Each row has a name. Each question is about the rows just above it. Places in a row count from 1.

q790: [ 2.18  0.90  2.30 -1.19  3.35]
q300: [ 2.01 -1.14  0.87 -0.26  1.74]
q192: [-9.12 -0.96 -7.07  7.63  0.79]
q816: [-1.97 -0.80 -1.65  1.76  0.04]
q971: [ 3.31  3.92  4.87 -4.29  4.62]
Where does [-9.12 -0.96 -7.07  7.62  0.79] differ from q192, and what was there?	4, [7.63]
Where does [-9.12 -0.96 -7.06  7.63  0.79] differ from q192, and what was there?	3, [-7.07]
One entry of q790 was changed: [ 2.19  0.90  2.30 -1.19  3.35]. Where, and from what?	1, [2.18]
Where does [-9.12 -0.96 -7.07  7.64  0.79] differ from q192, and what was there?	4, [7.63]

q504: [ 1.60  0.28 -1.84 -0.29  0.74 -3.72  4.33  1.23 -0.12 -3.52 -0.60 -4.05
  1.67 -1.25 -1.44  0.25 -2.37 -1.29  2.92 -0.60  2.94  1.14 -0.06 -0.76
  1.95 -1.35  0.57 -1.02  1.95 -0.97  0.21 -0.01 -1.75  1.28 -1.22  1.26
  0.34 -1.13 -1.11 -2.55 -0.49  1.99  1.99  0.74  0.93 -0.30]
q345: [ 1.11  0.25 -0.29  2.03  1.41  5.13  2.79 -1.55 -0.56  4.75 -0.07  0.93
  1.26  0.57 -0.95 -1.76 -1.63 -0.31 -2.85  0.42  1.32 -1.52 -1.32 -0.04
 -2.71 -0.39  1.84  1.91 -0.55 -0.15  0.43  0.02  0.30  0.93 -1.27 -0.13
  0.95  0.12  1.23 -3.35  0.63  1.04  1.94  0.41 -0.89 -1.95]
q637: [ 1.16 -0.95 -0.20 -1.21 -1.28 -3.97 -1.46  0.23  0.51  3.52 -0.09  2.54
 -0.51  0.38  0.65  1.95  0.45 -0.08  1.08 -0.46 -1.61 -0.31  0.11 -1.06
  4.85  0.24 -2.47 -0.20 -2.09 -0.29  1.59  0.51 -0.35 -2.35 -1.56 -0.10
  0.36 -0.56 -1.08  0.92 -0.41  0.65  3.63  0.74  0.94  3.03]
q930: [ 1.11  0.25 -0.29  2.03  1.41  5.13  2.79 -1.55 -0.56  4.75 -0.07  0.93
  1.26  0.57 -0.95 -1.76 -1.63 -0.31 -2.85  0.42  1.32 -1.52 -1.32 -0.04
  5.41  0.80  0.84 -0.64 -0.37  0.16 -1.10  0.21  0.47 -0.03 -1.67 -1.17
 -0.31  1.04  0.39  0.93 -1.74 -1.33  0.92 -1.10 -0.29  1.13]
q617: [ 1.60  0.28 -1.84 -0.29  0.74 -3.72  4.33  1.23 -0.12 -3.52 -0.60 -4.05
  1.67 -1.25 -1.44  0.25 -2.37 -1.29  2.92 -0.60  2.94  1.14 -0.06 -0.76
  1.95 -1.35  0.57 -1.02  1.95 -0.97  0.21 -0.01 -1.75  1.28  1.17  1.26
  0.34 -1.13 -1.11 -2.55 -0.49  1.99  1.99  0.74  0.93 -0.30]
q773: [ 1.11  0.25 -0.29  2.03  1.41  5.13  2.79 -1.55 -0.56  4.75 -0.07  0.93
  1.26  0.57 -0.95 -1.76 -1.63 -0.31 -2.85  0.42  1.32 -1.52 -1.32 -0.04
 -2.71 -0.39  1.84  1.91 -0.55 -0.15  0.43  0.20  0.66 -1.64  1.94 -0.48
  0.41  0.27  0.97  0.84  0.16  1.52  2.26 -0.09 -1.16 -2.29]
One entry of q930 was changed: [ 1.11  0.25 -0.29  2.03  1.41  5.13  2.79 -1.55 -0.56  4.75 -0.07  0.93
  1.26  0.57 -0.95 -1.76 -1.63 -0.31 -2.85  0.42  1.32 -1.52 -1.32 -0.04
  5.41  0.80  0.84 -0.64 -0.37  0.16 -1.10  0.21  0.47 -0.03 -1.67 -1.17
 -0.31  1.04  0.39  0.93 -1.74 -1.33  0.92 -1.10 -0.28  1.13]. Where, and from what?	45, [-0.29]
Move every entry of [0.25] by -1 step of 0.01.	[0.24]
One entry of q617 was changed: [ 1.60  0.28 -1.84 -0.29  0.74 -3.72  4.33  1.23 -0.12 -3.52 -0.60 -4.05
  1.66 -1.25 -1.44  0.25 -2.37 -1.29  2.92 -0.60  2.94  1.14 -0.06 -0.76
  1.95 -1.35  0.57 -1.02  1.95 -0.97  0.21 -0.01 -1.75  1.28  1.17  1.26
  0.34 -1.13 -1.11 -2.55 -0.49  1.99  1.99  0.74  0.93 -0.30]. Where, and from what?	13, [1.67]
Changed q773: [ 1.11  0.25 -0.28  2.03  1.41  5.13  2.79 -1.55 -0.56  4.75 -0.07  0.93
  1.26  0.57 -0.95 -1.76 -1.63 -0.31 -2.85  0.42  1.32 -1.52 -1.32 -0.04
 -2.71 -0.39  1.84  1.91 -0.55 -0.15  0.43  0.20  0.66 -1.64  1.94 -0.48
  0.41  0.27  0.97  0.84  0.16  1.52  2.26 -0.09 -1.16 -2.29]. Place and old value:	3, [-0.29]
[-1.74] with +1 step of 0.01 on every entry:	[-1.73]

